A small network was shown many inputs. Here are its activations along a few directions, one row for each input.
Each table varies a few parts of the input and shows all the possible inputs, shuffled.
Descriptions start from the smaller parts, as in this example, which fits no table here: one of 5 places around a ring, together with either a single point or (one of 2 separate values, together with one of 4 places along a line) or one of 9 places around a ring.
Shared parts are said once, and a part with two or three values counts as separate values.

Rows:
row 1: -36,32,0,-6,-13,37,-14,1,6,-5,-7,13,11,-18,-4
row 2: 21,17,13,-3,17,-29,10,-21,9,26,-5,5,21,15,1
row 3: -21,38,-3,-7,11,36,-18,-17,6,-12,6,4,-15,-18,-1
row 4: -3,43,18,-8,15,11,-1,-24,5,32,-4,-1,12,17,3
row 5: 6,-12,-30,16,-18,-64,22,1,0,-13,-5,-4,3,-1,8
row 6: 21,13,7,21,14,-26,0,-28,25,10,-10,4,1,9,-4
row 7: 21,-14,6,-8,8,-61,33,0,-10,5,15,-1,12,-12,3
row 8: 2,35,29,2,2,17,-15,-16,28,28,1,-8,12,5,-6
row 9: 7,17,-24,22,-10,-32,2,-20,20,7,-23,2,12,27,6
row 10: 32,-81,16,-4,11,7,13,38,-52,9,8,-9,-32,47,9
row 11: -38,9,-16,-21,-9,33,-8,13,-5,-29,2,12,15,-46,-6
row 12: -24,17,-14,-47,17,27,0,1,-21,-19,21,6,8,-40,2
row 13: -17,32,16,16,-12,16,-8,-14,22,23,-24,7,18,10,-4
row 14: 7,7,10,21,-11,-24,3,-11,26,16,-25,13,27,9,-6
row 15: -17,12,-4,-37,4,34,-13,10,2,-24,26,-2,9,-51,-8
row 16: 20,-17,0,15,6,-58,21,-7,6,-11,9,-2,-7,-18,-3
row 17: -21,42,3,-31,13,33,-6,-10,-10,5,12,6,4,-12,4
row 18: 33,-85,9,20,9,10,2,31,-35,-5,2,-10,-52,39,6
row 19: -24,14,-20,-22,16,30,-12,-6,-6,-35,16,4,-10,-47,-3
row 20: 19,-92,12,21,-15,10,5,47,-36,1,-12,-2,-25,40,0
row 21: 26,-20,16,2,-5,-55,19,9,13,1,20,-8,13,-23,-8
row 22: 27,10,23,7,4,-22,-2,-12,32,22,0,-2,21,4,-9
row 23: -37,20,-50,-20,-8,24,-8,4,-10,-38,3,1,0,-28,7
row 24: -3,39,13,16,12,14,-12,-32,21,16,-10,-2,-7,11,-2
row 25: 39,-89,26,7,-1,13,0,45,-30,5,13,-16,-31,36,-1
row 26: 6,-23,3,15,-19,-55,25,11,6,-4,-5,6,19,-19,-5
row 27: -17,42,-18,17,-12,7,-9,-23,16,13,-23,-4,3,29,8
row 28: -15,35,13,-21,0,39,-19,-2,12,0,17,-2,5,-23,-6
row 29: 19,-81,-21,22,-14,0,4,40,-40,-8,-12,-12,-41,57,14
row 30: -35,41,-34,-5,-12,28,-15,-8,1,-14,-6,2,-4,1,8
Changing only one part turns row 10 into row 20. The same change can be made to row 7. Which row results?
Answer: row 26
Describe the family of inputs behind these rows.
Answer: one of 5 separate values, together with either a single point or one of 5 places along a line
Which other rows does row 27 become when the choice among 5 separate values takes its other values? List them by row number.
Answer: row 4, row 8, row 13, row 24
Which other rows does row 8 become when the place on the line of 5 takes its other values? List them by row number.
Answer: row 15, row 21, row 22, row 28

Rows:
row 31: 0,-25,-35,8,-22,-85,40,12,-10,-31,7,5,8,-22,6
row 32: 2,44,-22,25,-8,-69,19,-45,32,15,-35,8,39,11,3
row 33: 11,-40,1,17,-28,-72,27,25,14,-27,11,6,17,-48,-14
row 34: -29,85,12,14,-23,36,-35,-31,61,21,-18,7,29,-7,-10
row 35: -12,102,-1,-8,23,25,-22,-55,33,23,4,-7,1,10,1
row 36: -60,43,-37,-19,-6,73,-23,-2,-22,-23,-14,17,-15,-8,13
row 37: -2,-39,-1,-53,6,33,2,42,-36,-29,40,-3,3,-50,-4
row 38: 65,-93,24,32,19,-3,4,18,-38,27,-8,-21,-66,104,17
row 39: -19,91,36,-16,7,35,-25,-34,42,39,5,2,35,-1,-7
row 40: -22,-48,-23,-23,-17,32,-10,45,-15,-50,15,-5,-1,-52,-10
row 41: 39,-92,-1,54,-15,-8,9,38,-41,23,-33,-10,-44,113,18
row 42: 26,37,37,3,14,-57,19,-32,43,38,-5,12,50,-10,-9
row 43: 12,31,14,34,-15,-58,5,-31,59,17,-25,16,48,-12,-17
row 44: 28,-26,-11,-4,18,-81,35,-3,-14,-21,29,-10,-13,-35,5
row 45: -38,99,-24,6,-15,24,-20,-44,34,20,-28,-1,20,16,10
row 46: -42,32,23,-40,17,90,-24,2,-18,-1,13,9,2,-27,-8
row 47: 47,-110,34,63,-22,8,-4,47,-16,29,-30,-14,-35,85,-2
row 48: 29,45,0,11,33,-66,19,-56,33,25,-8,-1,16,0,0
row 49: -37,40,-13,-31,35,79,-24,-19,-25,-18,14,1,-31,-15,5
row 50: -2,-32,-36,-44,24,21,0,18,-42,-47,43,-10,-30,-36,10
row 51: -31,-30,-60,-31,-12,14,1,36,-40,-52,13,0,-12,-26,9
row 52: 27,-35,24,-12,0,-69,38,20,-7,-3,28,-3,20,-48,-8
row 53: 62,-103,58,23,0,6,4,41,-33,48,-7,-11,-35,91,1
row 54: -53,25,-1,-9,-11,91,-34,7,4,-20,-10,14,-5,-33,-8
Changing only one part turns row 38 into row 47. The same change can be made to row 49. Which row results?
Answer: row 54
Describe the family of inputs behind these rows.
Answer: one of 4 separate values, together with either a single point or one of 5 places around a ring
Which other rows does row 33 become when the choice among 4 separate values takes its other values? List them by row number.
Answer: row 31, row 44, row 52
Which other rows does row 34 become when the choice among 4 separate values takes its other values? List them by row number.
Answer: row 35, row 39, row 45

Rows:
row 55: -15,85,15,9,-7,-49,5,-48,70,9,-4,13,54,-66,-19
row 56: -48,44,-28,-20,-3,79,-27,-4,-19,-8,-5,-4,-18,11,13
row 57: -41,86,16,-12,-3,39,-22,-34,43,19,-18,20,48,-31,-12
row 58: 32,-77,4,-31,4,-46,33,46,-39,-20,39,-7,2,-32,0
row 59: -13,-57,-22,2,-13,48,-19,42,-25,-44,6,-2,-36,-8,-2
row 60: 9,-71,-40,-13,-10,-57,37,38,-44,-38,16,-6,-7,-16,10
row 61: 69,-101,28,77,-24,-59,18,29,-3,42,-38,-11,-22,108,4
row 62: 71,-93,13,69,-7,-65,23,15,-15,43,-35,-19,-35,116,13
row 63: -38,46,-9,-30,19,79,-22,-11,-27,-1,8,1,-23,6,11
row 64: 13,-85,3,-10,-15,-45,34,52,-32,-27,18,3,11,-39,-9
row 65: -22,95,17,-31,18,36,-21,-41,37,25,4,8,40,-22,-8
row 66: -45,93,-12,-5,-15,32,-25,-35,43,9,-25,19,43,-17,-4
row 67: 11,-55,8,-24,18,52,-17,34,-31,-27,34,-12,-39,-14,-4
row 68: 93,-98,59,48,4,-54,21,20,-10,60,-12,-21,-25,101,2
row 69: 2,-48,-17,-16,24,43,-9,21,-46,-36,22,-5,-56,-5,8
row 70: -10,-49,-37,-5,4,43,-13,27,-38,-44,10,-11,-49,1,8
row 71: -42,102,-27,-11,3,26,-19,-50,30,8,-20,9,32,-7,4
row 72: -8,-63,6,-5,-2,55,-16,41,-25,-34,13,-2,-31,-22,-10
row 73: -29,37,16,-40,12,89,-30,4,-12,9,19,-6,-8,-3,1
row 74: -19,100,-27,8,-1,-60,7,-63,58,-3,-6,4,38,-41,-2
row 75: 21,-70,-20,-24,11,-57,41,32,-52,-31,27,-1,-14,-22,11
row 76: -52,36,-13,-13,-20,84,-33,10,-6,-8,-9,6,-5,2,3
row 77: -21,92,-13,16,-18,-55,1,-48,70,-2,-11,12,51,-50,-13
row 78: 8,-80,-26,-6,-28,-51,31,54,-33,-37,10,3,4,-25,1
row 79: -7,102,-8,-3,20,-60,12,-68,50,5,5,9,32,-47,-2
row 80: 83,-91,34,56,12,-65,28,8,-23,50,-24,-13,-42,111,13
row 81: 74,-107,57,71,-13,-52,21,28,-3,51,-31,-11,-16,93,-5
row 82: 3,94,16,-11,13,-51,5,-54,65,15,17,2,46,-58,-13
row 83: -47,29,15,-20,-8,91,-30,10,-6,2,-2,6,0,-12,-5
row 84: -31,103,-7,-23,24,27,-14,-55,22,15,-9,15,24,-13,4
Changing only one part turns row 83 into row 56. The same change can be made to row 64. Which row results?
Answer: row 60
Describe the family of inputs behind these rows.
Answer: one of 5 places around a ring, together with either a single point or one of 5 places along a line
Which other rows does row 79 become when the place on the ring of 5 takes its other values? List them by row number.
Answer: row 55, row 74, row 77, row 82
